Each row below holds a small network's activations on one record, seen along a few directions.
Each row is followed by the record's values for the fields BOT, TARI, KIMUP, NEK, BUVUK, PUM.
Not every record has every field; a missing one is left out.
Other fields move the rows too, some of them a lot.
(in the rows, 500 means zero)
Random noise pushes rows far along 6 fixed directions. That doesn't count. These rows show it; they differ only by the noise:
387 578 313 614 679 616 191 223 418 506 698 486 619 515 455 451 259 510 297 740 617 327 427 574 235 309 617
442 341 349 559 561 533 662 693 359 786 474 472 562 408 636 385 581 568 460 574 258 866 637 476 616 437 550
476 497 463 311 651 577 496 649 524 443 341 566 374 346 320 402 669 516 438 656 369 563 463 402 553 394 394
409 629 427 548 442 483 493 231 591 541 568 488 560 533 368 567 271 450 269 588 576 295 540 481 420 266 516
423 514 335 669 519 620 407 333 324 719 641 537 658 414 507 414 248 373 366 657 478 425 504 566 406 305 553
432 456 398 455 734 451 462 632 634 516 566 394 511 606 539 574 609 960 341 578 483 781 614 435 510 468 627
467 523 503 302 562 647 573 682 565 434 358 635 435 367 286 426 603 449 457 655 328 473 457 370 615 349 311
538 543 497 620 400 510 621 559 506 839 618 578 650 410 444 614 285 647 372 446 481 528 644 478 707 353 477

361 382 475 540 450 397 669 531 570 381 479 348 479 751 601 513 626 522 463 527 397 713 664 480 492 562 578
BOT: peva / TARI: vosis / KIMUP: zarad / NEK: mavu / BUVUK: kufa / PUM: dogir
564 681 713 319 561 779 348 668 728 182 511 701 454 540 248 614 474 623 570 578 527 187 347 417 627 476 269
BOT: peva / TARI: kadot / KIMUP: kubo / NEK: mavu / PUM: ruf
579 651 516 691 363 592 414 399 509 672 813 513 725 500 376 723 112 649 440 426 723 310 618 566 591 347 534
BOT: peva / TARI: kadot / KIMUP: zarad / NEK: mavu / PUM: kuza
358 698 436 582 392 429 555  80 633 452 638 441 618 677 523 602 319 399 291 472 626 200 537 508 319 354 558
BOT: peva / TARI: kadot / KIMUP: zarad / NEK: dogez / PUM: kuza
505 661 665 390 351 375 637 390 766 370 399 446 369 587 373 696 474 414 449 416 596 303 540 425 562 383 486
BOT: peva / TARI: kadot / KIMUP: kubo / NEK: mavu / PUM: guk
512 550 559 650 499 420 432 490 509 546 648 552 526 606 608 648 372 790 409 336 629 491 514 594 577 591 522
BOT: nak / TARI: vosis / KIMUP: zarad / NEK: mavu / BUVUK: kufa / PUM: dogir
633 614 594 633 349 461 401 401 439 629 480 531 475 403 409 638 290 458 460 372 627 254 519 582 564 458 488
BOT: peva / TARI: kadot / KIMUP: kubo / NEK: mavu / BUVUK: kufa / PUM: guk
669 576 555 459 408 513 394 547 465 491 400 581 442 267 286 380 553 276 666 479 566 428 430 588 530 559 359
BOT: peva / TARI: kadot / KIMUP: gemu / NEK: siko / BUVUK: kufa / PUM: kuza
459 464 500 406 551 555 550 603 624 227 455 441 435 641 588 564 640 621 635 500 454 611 490 432 522 571 488
BOT: nak / TARI: kadot / KIMUP: kubo / NEK: mavu / PUM: kuza
576 479 526 589 320 516 617 548 395 755 485 433 599 379 422 636 406 414 594 407 525 566 645 521 612 456 501
BOT: peva / TARI: kadot / KIMUP: kubo / NEK: mavu / BUVUK: kufa / PUM: kuza
588 505 606 432 593 550 413 538 656 360 566 469 548 684 385 619 510 742 478 543 681 500 439 463 425 588 541
BOT: nak / TARI: vosis / KIMUP: pap / NEK: pata / BUVUK: kufa / PUM: ruf
494 628 537 412 380 455 527 322 705 241 452 637 513 729 512 503 476 390 439 508 568 204 399 476 434 569 384
BOT: peva / TARI: kadot / KIMUP: baz / NEK: pata / BUVUK: kufa / PUM: ruf
480 412 429 391 472 344 617 716 590 627 557 472 560 496 613 452 674 750 473 414 374 744 645 501 588 656 539
BOT: peva / TARI: vosis / KIMUP: gemu / NEK: siko / BUVUK: kufa / PUM: kuza
368 555 487 512 676 704 262 535 636 390 755 624 734 730 556 608 329 791 441 581 501 323 375 559 445 504 529
BOT: peva / TARI: vosis / KIMUP: gemu / NEK: siko / BUVUK: kufa / PUM: kuza
535 467 410 437 713 771 266 822 410 452 806 717 688 349 479 366 593 763 568 714 548 540 317 531 417 612 382
BOT: nak / TARI: vosis / KIMUP: baz / NEK: dogez / BUVUK: kufa / PUM: kuza
484 525 426 761 607 523 257 371 354 593 793 438 661 646 679 624 192 733 446 494 686 456 554 669 292 491 680
BOT: nak / TARI: kadot / KIMUP: kubo / NEK: mavu / BUVUK: kufa / PUM: dogir
503 594 588 651 443 548 454 348 615 517 671 460 583 613 483 762 246 656 470 426 687 277 484 559 534 394 587
BOT: nak / TARI: vosis / KIMUP: kubo / NEK: mavu / PUM: kuza
657 404 521 427 442 252 701 621 493 622 235 281 291 378 500 572 699 580 482 396 446 882 721 508 659 541 613
BOT: peva / TARI: kadot / KIMUP: kubo / NEK: mavu / BUVUK: kufa / PUM: guk
439 432 451 610 575 505 414 441 345 534 516 460 496 500 646 425 518 457 511 537 409 597 457 549 517 515 575
BOT: peva / TARI: vosis / KIMUP: zarad / NEK: mavu / PUM: dogir
764 562 688 699 583 592 192 538 542 481 730 483 575 513 417 793 169 860 553 373 784 400 426 564 624 458 566
BOT: nak / TARI: vosis / KIMUP: kubo / NEK: mavu / PUM: guk
577 526 541 691 297 493 517 349 469 621 470 513 562 460 444 594 123 312 512 312 558 291 462 590 635 397 512
BOT: nak / TARI: vosis / KIMUP: gemu / NEK: siko / BUVUK: kufa / PUM: kuza
375 511 440 541 561 529 522 460 578 544 740 485 732 614 650 553 506 740 361 514 525 567 567 511 377 450 490
BOT: peva / TARI: vosis / KIMUP: zarad / NEK: dogez / BUVUK: bod / PUM: kuza
704 558 683 435 526 283 416 424 505 584 381 587 212 248 218 630 570 665 454 259 771 458 473 560 549 591 553
BOT: nak / TARI: vosis / KIMUP: pap / NEK: siko / BUVUK: kufa / PUM: kuza
553 583 549 663 413 312 455 270 649 669 693 502 545 597 578 686 283 705 359 265 716 293 576 595 561 490 547
BOT: peva / TARI: vosis / KIMUP: baz / NEK: pata / PUM: kuza
393 426 381 690 438 370 631 497 430 742 622 339 677 722 839 550 532 693 412 438 418 817 691 577 497 564 672
BOT: peva / TARI: kadot / KIMUP: zarad / NEK: mavu / BUVUK: kufa / PUM: dogir
348 514 471 644 474 404 573 346 703 512 679 383 644 919 756 717 317 732 250 403 523 421 611 512 479 425 626
BOT: peva / TARI: vosis / KIMUP: baz / NEK: mavu / BUVUK: kufa / PUM: dogir
430 679 624 390 345 398 670 403 657 444 349 560 309 564 378 612 466 377 362 339 519 286 469 461 601 478 357
BOT: nak / TARI: kadot / KIMUP: zarad / NEK: mavu / BUVUK: kufa / PUM: dogir
766 535 485 659 821 542  55 511 261 680 555 546 495 204 417 506 414 730 510 551 731 517 392 632 405 598 598
BOT: peva / TARI: kadot / KIMUP: gemu / NEK: dogez / BUVUK: kufa / PUM: ruf
387 493 438 609 669 794 392 714 488 516 792 585 781 625 511 519 307 713 509 665 498 445 440 428 500 435 536
BOT: nak / TARI: vosis / KIMUP: baz / NEK: dogez / PUM: ruf
475 479 485 534 632 446 376 405 280 444 325 526 299 366 404 396 624 237 537 515 520 474 476 544 419 599 475
BOT: peva / TARI: kadot / KIMUP: zarad / NEK: mavu / BUVUK: kufa / PUM: dogir
326 500 319 652 579 416 459 262 412 546 582 373 561 591 670 382 433 440 435 620 511 560 514 537 260 485 662
BOT: nak / TARI: vosis / KIMUP: baz / NEK: dogez / PUM: ruf
416 449 508 729 444 434 545 315 344 624 337 407 420 483 621 505 358 234 488 390 495 506 494 604 563 442 577
BOT: nak / TARI: vosis / KIMUP: zarad / NEK: mavu / BUVUK: kufa / PUM: guk
550 540 585 491 465 459 573 541 473 634 398 628 391 327 510 456 595 524 493 394 416 463 454 455 597 584 400
BOT: nak / TARI: vosis / KIMUP: gemu / NEK: dogez / PUM: ruf
202 348 338 560 409 133 955 184 564 665 220 176 351 610 814 486 687 324 239 333 335 791 750 460 484 435 718
BOT: peva / TARI: vosis / KIMUP: baz / NEK: dogez / BUVUK: kufa / PUM: kuza
423 333 355 535 704 759 286 534 342 406 543 571 538 583 621 233 597 289 592 748 382 541 365 526 334 518 501
BOT: peva / TARI: vosis / KIMUP: baz / NEK: pata / PUM: ruf
466 496 490 615 472 325 644 419 507 598 490 341 470 553 592 565 500 617 437 386 496 649 610 487 538 501 641
BOT: nak / TARI: vosis / KIMUP: zarad / NEK: dogez / PUM: dogir
378 493 308 582 406 510 585 206 429 521 549 350 530 587 538 456 337 249 458 605 439 462 547 553 367 374 593
BOT: peva / TARI: kadot / KIMUP: pap / NEK: mavu / PUM: kuza
439 470 544 591 299 632 670 552 510 541 532 646 636 659 659 471 407 318 586 456 334 380 427 467 637 505 380
BOT: nak / TARI: vosis / KIMUP: baz / NEK: pata / PUM: dogir

Here are new rows. What are their fields?
544 633 508 576 358 327 679 279 505 785 473 435 517 409 384 601 351 456 308 403 559 475 691 500 502 399 474
BOT: peva / TARI: kadot / KIMUP: zarad / NEK: dogez / BUVUK: kufa / PUM: ruf
629 503 458 614 652 437 173 405 439 735 730 551 558 402 505 568 420 780 477 438 737 475 500 614 419 532 538
BOT: peva / TARI: vosis / KIMUP: baz / NEK: pata / PUM: kuza
497 283 449 593 460 260 746 493 327 774 406 200 389 462 663 488 618 461 489 430 410 934 685 555 445 577 685
BOT: nak / TARI: vosis / KIMUP: kubo / NEK: mavu / BUVUK: kufa / PUM: dogir
507 447 535 704 591 473 299 439 545 497 678 446 590 670 668 682 315 671 395 424 632 481 529 566 532 528 652
BOT: peva / TARI: vosis / KIMUP: baz / NEK: mavu / BUVUK: kufa / PUM: guk
473 223 408 580 475 769 796 892 385 527 453 541 681 434 618 363 530 319 716 569 226 761 526 392 718 473 369
BOT: nak / TARI: vosis / KIMUP: baz / NEK: dogez / BUVUK: kufa / PUM: kuza
422 572 481 658 545 579 455 311 453 549 582 510 587 531 530 502 306 467 448 565 517 380 441 536 434 415 545
BOT: nak / TARI: vosis / KIMUP: zarad / NEK: dogez / PUM: ruf
468 371 501 383 524 691 556 901 630 333 608 624 711 710 521 467 609 733 657 697 360 646 528 349 596 479 390
BOT: peva / TARI: vosis / KIMUP: baz / NEK: pata / PUM: ruf
372 405 456 360 602 604 639 720 649 287 607 518 534 745 592 482 753 714 423 590 341 602 497 469 520 575 456
BOT: peva / TARI: vosis / KIMUP: zarad / NEK: mavu / BUVUK: kufa / PUM: kuza
410 524 485 399 463 514 632 457 630 359 520 421 448 609 423 540 588 555 395 526 423 439 554 424 538 444 517
BOT: peva / TARI: vosis / KIMUP: zarad / NEK: mavu / PUM: kuza
545 595 633 455 395 593 647 547 617 388 403 570 457 460 313 634 431 417 541 474 543 345 474 501 714 396 396
BOT: peva / TARI: kadot / KIMUP: zarad / NEK: mavu / BUVUK: kufa / PUM: kuza
478 609 485 389 621 596 208 437 515 265 486 675 471 483 383 438 507 474 498 631 595 322 313 582 318 509 449
BOT: peva / TARI: kadot / KIMUP: gemu / NEK: siko / BUVUK: kufa / PUM: kuza
508 539 537 452 509 588 579 476 515 383 381 565 472 462 369 616 455 430 510 531 517 397 449 500 563 353 408
BOT: peva / TARI: kadot / KIMUP: zarad / NEK: mavu / BUVUK: kufa / PUM: kuza
553 463 352 609 593 582 398 506 240 691 596 524 620 277 498 421 429 535 531 575 503 630 533 539 477 454 550
BOT: peva / TARI: kadot / KIMUP: zarad / NEK: dogez / PUM: kuza
542 496 531 665 295 523 585 458 472 555 578 602 633 606 632 441 318 314 604 436 520 369 471 518 562 514 440
BOT: nak / TARI: vosis / KIMUP: baz / NEK: pata / PUM: ruf
445 428 325 463 450 521 459 330 336 504 446 498 456 373 500 321 582 166 447 650 437 388 431 521 349 351 486
BOT: peva / TARI: vosis / KIMUP: baz / NEK: mavu / PUM: kuza
433 421 410 626 230 359 743 404 424 744 456 471 553 435 591 383 469 233 526 444 435 480 691 577 562 517 491
BOT: peva / TARI: vosis / KIMUP: baz / NEK: pata / BUVUK: kufa / PUM: kuza
495 553 413 318 626 429 419 449 458 337 371 402 343 340 300 295 664 403 445 668 468 513 498 413 330 427 450
BOT: peva / TARI: vosis / KIMUP: zarad / NEK: dogez / PUM: ruf
587 570 576 607 528 510 430 368 511 551 547 487 489 393 269 596 316 507 433 516 643 420 533 468 546 374 536
BOT: peva / TARI: vosis / KIMUP: zarad / NEK: dogez / PUM: ruf
452 422 385 660 569 151 524 273 569 661 491 276 397 718 788 620 544 776 330 308 669 681 581 656 388 609 802
BOT: nak / TARI: vosis / KIMUP: baz / NEK: pata / BUVUK: kufa / PUM: kuza
